A small network was shown many inputs. Here are its activations along a few directions, one row for each input.
In each table, some parts of the input vary, and every possible input appears once, in random order.
Descriptions start from the smaller parts, as in this example, which fits no table here: one of 4 places along a line, together with either a single point or one of 11 places around a ring or (one of 3 separate values, together with one of 5 places around a ring).
Shared parts are said once, and a part with two or three values counts as separate values.
In the rows, 128 means zero.

Other details of the inputs vary at random and push rows far along two fixed directions, the same in every table; ignore that.

Rows:
r1: [ 57 192 161 116 117 144 144 109  91  98 130 125]
r2: [ 69 142 151 114  87 127 161 113 103  95 166 121]
r3: [173 138 119 144 113  66 183 122 170 151  75  91]
r4: [139  97 123 108 186 203  33 129  78 118 167 159]
r5: [245  51  86 151 157  87 112 134 191 173 100 102]
r6: [ 73 146 139 133 159 181  72 138 114 119 150 169]
r7: [183  84  89 100 172 210  35 179  78 146 145 200]
r8: [ 80 136 143 124 158 181  74 124 101 108 163 153]
r9: [226  71  82 147 114  76 155 163 189 179  90 125]
r10: [ 82 178 157 120 108 115 166  99 107 102 123 101]
r11: [197  67 109 126 167 137  80 120 129 139 140 117]
r12: [ 90 140 128 122 117 159 117 154 111 124 144 170]
r13: [146  99 120 125 167 163  70 127 116 128 149 139]
r14: [ 30 178 166 174  84  65 204 106 199 117 121  98]
r15: [226  53  94 125 184 148  58 135 132 153 132 130]
r16: [181 136 110 145 127  83 159 139 168 163  68 115]
r17: [145 155 126 145 112  77 179 126 165 148  77 104]
r18: [156 140 129 130 113  82 174 107 143 132  97  85]
r19: [ 86 133 140 106 114 165 117 133  86 105 166 152]
r20: [ 60 193 158 117 121 147 139 114  92 102 126 132]
r21: [116 127 128 139  84  87 183 134 160 132 126 117]
r22: [243  96  92 136 138  75 150 132 166 171  68  95]
r23: [ 83 137 134 107 127 187  95 150  81 112 163 176]
r24: [ 20 181 162 159 114 125 145 123 158 112 136 142]
r25: [ 51 160 157 137  61  86 209 115 149 105 144 107]
r26: [100 126 130 100 131 187  88 145  73 110 168 170]
r27: [162 143 119 137 125  96 154 130 150 148  83 113]
r28: [ 84 133 151 121  72  95 190 105 126 100 158  98]
r29: [172 123 123 108 143 132 118 113  95 124 118 108]
r30: [151 101 115 136 167 153  76 137 135 140 135 145]
r31: [124 117 122 132 168 171  67 141 123 133 141 159]
r32: [107 160 145 108 130 142 129 106  84 105 130 115]
r33: [166  93 118 131  85  70 187 121 160 135 128  90]
Description of these inputs: one of 3 separate values, together with one of 11 places along a line.
Changing only the choice among 3 separate values turns r29 into r28. The same change can be made to r17. Which row results?
> r12
Which other rows does r33 become when the choice among 3 separate values takes its other values? List them by row number.
> r10, r15
A walk changes only the place on the line of 11. It starts at r24 and steps to r14. List the rest of the walk in order.
> r6, r31, r30, r5, r8, r13, r15, r4, r11
Which other rows does r20 become when the choice among 3 separate values takes its other values? List them by row number.
> r5, r25

Rows:
r34: [191  65 114 147 136  95 124 125 162 151 124 114]
r35: [110 140 139 119  94 100 169 118 127 118 134 119]
r36: [ 98 152 139 115 113 130 137 107 111 101 147 116]
r37: [204  59  96 137 135 115 115 147 151 158 122 133]
r38: [169 106 131 122 128 104 134 111 129 132 129 119]
r39: [184 104 110  88 145 161 119 154 116 137 140 119]
r40: [142  93 126 138 137 127 108 125 134 131 142 128]
r41: [148 133 112 109 146 168  90 145  80 129 119 149]
r42: [ 79 165 152 116 123 155 126 126  80 111 128 152]
r43: [103 117 142 151  92  88 177 122 159 129 135 117]
r44: [102 110 136 122 141 178  85 143  92 121 161 177]
r45: [ 86 127 126 122 127 175  97 143  98 111 163 158]
r46: [233  69  91 105 151 135  93 148 113 155 121 147]
r47: [147 122 126 157 116  81 163 134 188 155  96 127]
r48: [124 149 133 133 120 109 151 108 123 121 109 101]
r49: [162 115 116 151 145 100 125 130 175 151 102 122]
r50: [147 122 112 136 145 138 103 151 146 150 113 155]
r51: [ 50 176 155 150 100 109 167 127 159 121 123 136]
r52: [ 79 166 150 116 123 156 126 127  80 110 128 150]
r53: [152  91 108 101 162 196  87 162 110 139 159 142]
r54: [ 77 134 131 134 104 136 140 133 126 111 154 131]
r55: [ 83 151 149 134 160 164  83 131 116 123 137 169]
r56: [203  89 105 148 165 108 102 138 170 165  98 135]
r57: [ 97 163 155 149  90  60 208  90 154 117 100  77]
r58: [132 132 116 103 123 153 113 137  96 114 145 142]
r59: [ 71 160 146 132 137 164 103 143 119 124 134 175]
r60: [100 147 125 125 153 182  77 154 110 129 133 180]
r61: [133 133 117 111 167 186  94 164 128 152 135 147]
r62: [ 60 172 154 121  74 101 188 110 127  97 143 112]
r63: [ 60 173 152 121  74 102 188 111 127  97 143 110]
r64: [152 129 109 156 110  80 163 141 193 154  96 109]
r65: [ 99 163 149 109 136 152 147 121 111 116 130  92]
r66: [134  97 131 135 140 138 100 125 125 128 147 137]
r67: [119 133 126  96 135 177  91 138  74 111 154 164]
r68: [ 92 148 140 101 120 160 115 129  83 105 154 155]
r69: [ 97 155 149 124 117 130 145 123  99 120 118 139]
r70: [ 59 184 162 138  98 101 181  94 121 100 119  98]
r71: [134  99 110 121 140 169  84 150 106 128 152 158]
r72: [103 146 143  84 146 186 109 128  92 104 163 119]
r73: [ 76 131 138 135 108 135 139 131 123 113 153 139]
r74: [125 132 127 134 166 158  76 138 127 135 126 160]
r75: [166 127 121 106 141 149 135 151 118 142 115 106]
r76: [ 98 164 133 122 112 136 142 129 101 114 119 125]
r77: [143 136 124 124 143 135 117 118 104 126 114 121]
r78: [151 124 115 119 101  99 160 126 137 126 126 109]
r79: [213 100  94 126 137 113 125 143 126 156  92 117]
r80: [202 102 113 135 141  95 137 117 137 150  90 105]
r81: [218  93  98 126 139 106 128 140 130 161  88 121]
r82: [125 132 143 123 111 102 151 103 129 117 135 111]
r83: [ 82 161 131 131 155 170  81 136 117 117 139 153]
r84: [ 83 162 144 117 105 124 147 105 114  96 149 109]
r85: [163 110 124 113 134 124 116 116 117 128 133 123]
r86: [ 57 140 151 132 124 153 112 117 109 101 166 138]
r87: [111 151 135 119 122 139 130 129  96 122 118 137]
r88: [191  72  98 144 133 101 122 129 164 146 124 102]
r89: [ 72 130 140 125 122 164 109 137 101 111 162 159]
r90: [151 126 114 156 111  78 164 139 193 155  94 113]
r91: [ 75 167 135 140 119 139 130 140 142 123 127 146]
r92: [129 146 123 119 145 153 105 121  92 117 122 126]
r93: [ 75 158 160 121  86 103 178 110 121 107 142 126]
r94: [ 89 154 143 149 109 106 157 131 166 133 113 137]
r95: [120 150 135 135  95  89 180 119 136 128 101 102]
r96: [125 150 131 133 120 110 150 109 123 120 110 100]
r97: [130 101 122 106 161 183  92 140 119 128 160 121]
r98: [143 129 133 138  85  52 199  96 171 124 116  71]
r99: [108 145 126 136 154 150  91 135 134 129 127 146]
r100: [168 110 110  99 157 173  68 129  85 121 146 147]
r101: [111 112 126 131 138 150  97 128 117 117 154 134]
r102: [187  72 104 147 131  93 130 126 166 147 123 102]
r103: [115 112 141 165  82  42 205 100 196 130 122  72]
r104: [166 121 133 144 117  68 177 102 153 141  89  91]
r105: [ 99 149 147 122 104 106 158 102 125 106 140 107]
r106: [178 103 127 129 115  77 160 106 152 136 117  99]
r107: [130 137 139 121 148 144 110 116  92 123 119 137]
r108: [ 77 126 157 142 119 124 133 111 128 113 155 132]
r109: [ 50 177 157 153 114 106 158 114 160 113 126 121]
r110: [153 121 116 127 161 134 128 142 170 155 117 104]
r111: [172 111 101 137 169 143  78 145 145 149 114 142]
r112: [178 120 112 135 112  86 163 130 143 146  90 100]
r113: [172 109 104 137 170 142  78 144 145 150 113 145]
r114: [149 116 118 128 182 172  53 145 118 142 126 172]
r115: [221  52  81 133 145 127  99 154 146 161 123 135]
r116: [186  96 113 111 130 120 122 135 119 141 126 138]
r117: [134 105 118 146 116 101 141 119 158 128 136 100]
r118: [128 136 114 136 138 143 109 149 145 141 116 151]
r119: [105 143 142 104 138 165  95 116  81 103 157 146]
r120: [152  90 121 151  99  74 173 128 174 145 122 108]
r121: [ 95 161 147 125 132 139 129 109  95 110 123 126]
Describe the family of inputs behind these rows.
> one of 2 separate values, together with one of 4 places along a line, together with either a single point or one of 10 places along a line
Changing only the choice among 2 separate values turns r89 into r103. The same change can be made to r37. Which row results?
> r40
Changing only the choice among 2 separate values turns r59 into r56. The same change can be made to r51. Which row results?
> r74
Which other rows agree with r72 in the choice among 2 separate values and the place on the line of 4? List them by row number.
> r36, r38, r82, r84, r85, r98, r100, r105, r106, r119
Which other rows does r35 become when the place on the line of 10 takes its other values? List them by row number.
> r46, r58, r62, r63, r67, r68, r78, r93, r116
Which other rows agree with r121 in the choice among 2 separate values and the place on the line of 4? List them by row number.
> r48, r57, r65, r70, r77, r80, r92, r96, r104, r107
Which other rows does r109 become when the choice among 2 separate values takes its other values? List them by row number.
> r60
Which other rows does r42 become when the place on the line of 10 takes its other values? List them by row number.
> r41, r52, r69, r76, r79, r81, r87, r95, r112

Rows:
r122: [ 63 170 155 107 102 146 150 114  80  91 151 125]
r123: [168 110 123 136  70  42 223 111 168 137 108  67]
r124: [  6 190 164 143 110 149 136 131 127  99 151 154]
r125: [136 152 135  93 161 179  83 117  59 113 127 140]
r126: [ 44 182 156 145 134 144 124 125 132 114 127 147]
r127: [163  97 115  93 129 162 102 142  80 123 149 152]
r128: [161  72 129 139  95  59 176  85 162 117 154  60]
r129: [110 123 124 139 128 138 115 147 150 135 132 154]
r130: [145 150 140 138  80  35 228  92 170 123  92  53]
r131: [216  59  80 135 159 140  78 173 154 172 123 165]
r132: [168 114 113  96 147 165  93 133  77 124 132 139]
r133: [ 35 160 153 141 101 137 144 134 142 112 149 155]
r134: [249  63  85 101 150 138  96 145 105 152 116 130]
r135: [141 110 109 132 157 166  74 159 129 144 133 171]
r136: [108 156 144 110 114 131 147 113  94 108 135 115]
r137: [102 141 128 130 164 181  70 148 113 130 135 175]
r138: [212 108 103  98 172 159  78 131  81 140 112 129]
r139: [121 136 126 146 148 136 108 138 146 141 115 144]
r140: [144 141 137 138  75  36 231  92 171 128  92  51]
r141: [206  99 101 155 162 103 110 139 177 173  81 122]
r142: [ 66 156 153 106  91 143 154 118  84  96 159 131]
r143: [  4 211 175 146 133 152 125 114 119 103 131 147]
r144: [164  57 118 170 124  62 156 114 226 150 141  78]
r145: [142 116 110 134 164 167  70 155 126 145 126 166]
Changing only one part turns r139 into r140. The same change can be made to r133. Which row results?
> r142
Describe the family of inputs behind these rows.
> one of 2 separate values, together with either a single point or one of 11 places along a line
Which other rows does r125 become when the choice among 2 separate values takes its other values? List them by row number.
> r143
